These are the activations of a small neural network, seen along a few directions. Each row is one input.
Each table varies a few parts of the input and shows all the possible inputs, shuffled.
Descriptions start from the smaller parts, as in this example, which fits no table here: one of 3 separate values, together with either a single point or one of 11 places around a ring or (one of 4 places along a line, together with one of 8 places around a ring).
Shared parts are said once, and a part with two or three values counts as separate values.

Other details of the inputs vary at random and push rows far along two fixed directions, the same in every table; ignore that.

Rows:
x1: [ -4  -2 -14  -4 -10   6  31 -24  25  30  63  14   4]
x2: [  9   8  57  18  10 -12 -23   0 -45 -10 -56 -39 -16]
x3: [ -7  14 -52 -32  -2 -11  -9   9  59  -9  -2  27  17]
x4: [-22  10 -43  27  -9  -5  10  35  24   5  39  10 -27]
x5: [ -11   11   31    9   27    3 -101   -4  -22    2 -122  -18   43]
x6: [-19  11  23 -18   5   2  16  -1  18   3  25  -9 -25]
x7: [ 38   0  21   8 -31  -5  30 -24 -32   0  27 -21  -1]
x8: [ -1   4 -37   0  23  13 -18  -5  53  16  22  39  39]
x9: [ -2   6 -15  -1  -3 -26 -10   1  -3   5 -46  -9   5]
x10: [ -6   4 -16  15   1 -24 -21   4  -3   5 -44  -4  -3]
x11: [ 30  10  70   3 -26 -13  29  -2 -57 -27  -4 -57 -44]
x12: [ -3   4 -30  23   5  18 -16   5  28  20  36  23  26]
x13: [  8 -16 -13 -44  15  16 -45 -17  12 -21 -59  27  56]
x14: [-25   5 -33  -9 -14 -16  31   2  31  17  37   9 -27]
x15: [ -1 -30  31  -7 -10   1  -1 -31 -54   7 -36 -12   0]
x16: [  6 -24  31  37 -14  10  -4   6 -77  -7 -19 -21 -18]
x17: [  0 -19  -2   5  10  15  16  13  -9 -14  23  17 -12]
x18: [  4 -16  -4  -9   0  16  54  19  -2 -18  60  13 -24]
x19: [-20  21 -21 -44  46  15 -33  18  79 -12 -14  30  35]
x20: [ 26   0  16  24 -23  -3  64  -5 -25   9  68 -19 -26]
Description of these inputs: one of 4 separate values, together with either a single point or one of 4 places along a line.
Changing only the choice among 4 separate values turns x14 into x15. The same change can be made to x4. Which row results?
> x16
Which other rows agree with x12 in the choice among 4 separate values? List them by row number.
> x1, x7, x8, x20
Change only the place on the line of 4 in x16. List by row number the other rows that result.
> x13, x17, x18

Rows:
x21: [ 22  -7  12  23 -37 -18  19 -39 -53  28  -2 -27  -2]
x22: [ -7  -3 -55 -12   1   3 -27 -25  51  30   6  39  53]
x23: [ 34 -20  52  -5 -12   1  16 -31 -62  -6 -18 -27   5]
x24: [-15  -3 -35 -10   0   4   0  17  31 -11  21  24  -3]
x25: [ -3   2 -12   8 -28   0  80  30  -2 -19  99  -3 -69]
x26: [  1  -1  12 -14   2 -11 -31 -11 -13  -2 -72  -8  15]
x27: [  4  -7  20  21 -29  -7  43  19 -35  -6  41 -24 -57]
x28: [-12  14  -6  -5  26   3 -67   4  23   4 -60  11  46]
x29: [-17  17 -34 -38  25   9   7  20  80 -11  33  26   9]
x30: [ -3  11  13  -3  13  -5 -68  -7   2   1 -72  -7  33]
x31: [  5  -7  42  34   5 -14 -29 -10 -64   6 -67 -33  -8]
x32: [ 17 -12  -8  28  -8 -11 -30 -39 -33  36 -47  -2  41]
x33: [  4   0  33  26  -5  -7 -17   1 -48   1 -47 -36  -6]
x34: [  6  -5 -26  26 -28  -2  54  -5   2  26  82   8 -12]
x35: [-24   0 -71 -15  33  18 -22  26  75  -7  18  60  27]
x36: [  3   1  28  18 -11  -5  -5   3 -31  -4 -19 -32 -20]
x37: [ 17 -20  25   7 -15  18  26 -10 -34  -6  40  -5  -9]
x38: [ -3   5  30  16 -18  -8  47  11 -32  -6  42 -29 -60]
x39: [  12   -6  -12  -12    0  -16  -64  -60   -5   33 -101    5   78]
x40: [ -2  18   1 -32  27  -8 -55  -8  34  -3 -66   5  44]
x41: [ -3   4 -11 -19  -5  -4  53  25  29 -12  63   6 -37]
x42: [-16  23 -21 -27  28   8 -54   5  54  -1 -33  23  38]
x43: [ -8  -2 -21  16   2   9  36  35  16  -4  63  15 -37]
x44: [ -2  -3  35  20 -13 -11   9   2 -41  -2  -4 -31 -36]
x45: [ 18  -4 -12   1 -25 -16  45 -26   0  22  46  -5  -3]
x46: [ 11  -5  40  12 -20 -17  -8  -9 -69   0 -57 -41 -20]
x47: [ 13   5  50  25 -24 -12  20  -2 -66  -6 -15 -55 -44]
x48: [-25   1 -59 -14  16  13  -2  29  59  -9  33  46  13]
x49: [ -1  10  14  -8   6  -4 -18  -5   2  -6 -42 -14   6]
x50: [ 23 -19  36 -13   4   9 -34 -42 -41  -1 -70  -7  44]
x51: [-14   4 -40 -30  12   3  -6   9  52 -14   0  34  14]
x52: [-12   0 -16  12 -10   7  54  39  13  -6  82   9 -46]
x53: [ -6  -8 -28 -39  26  35 -27 -12  48  -2   8  46  53]
x54: [-12  17 -26   7  21  15   3  33  54  -5  54  27  -7]
x55: [ 14 -19  21  11  -5  20  16  -7 -35  -1  23   0   7]
x56: [-17  24 -28 -34  29   9 -33  10  78  -7  -6  33  31]
x57: [-12   7 -21  10  21  14  -5  24  34  -3  22  15  -3]
x58: [  7 -18 -10  -4  26  30 -28 -11   8   2  -7  32  46]
x59: [  7   1  43  -3   0 -23  -4 -15 -40  -3 -51 -36 -11]
x60: [ -2   2 -21 -17  -9  -6  55  22  25 -19  63   9 -34]
x61: [  8   2  51  19 -21 -18  42  -2 -53  -7   8 -43 -55]
x62: [-12   1  13  17   2  -3   9  13 -15   1   8 -10 -21]
Describe the family of inputs behind these rows.
> one of 6 places along a line, together with either one of 2 separate values or one of 5 places along a line
Changing only the place on the line of 6 turns x42 into x54. The same change can be made to x47. Which row results?
> x57
Changing only the place on the line of 6 turns x23 into x55. The same change can be made to x59. Which row results?
> x62
Change only the choice among 2 separate values in x21. List by row number the other rows that result.
> x53
Change only the choice among 2 separate values in x39. List by row number the other rows that result.
> x50
Change only the place on the line of 6 in x52. List by row number the other rows that result.
> x26, x27, x41, x43, x46
Which other rows agree with x30 in the place on the line of 6? List them by row number.
> x22, x24, x27, x36, x37, x44
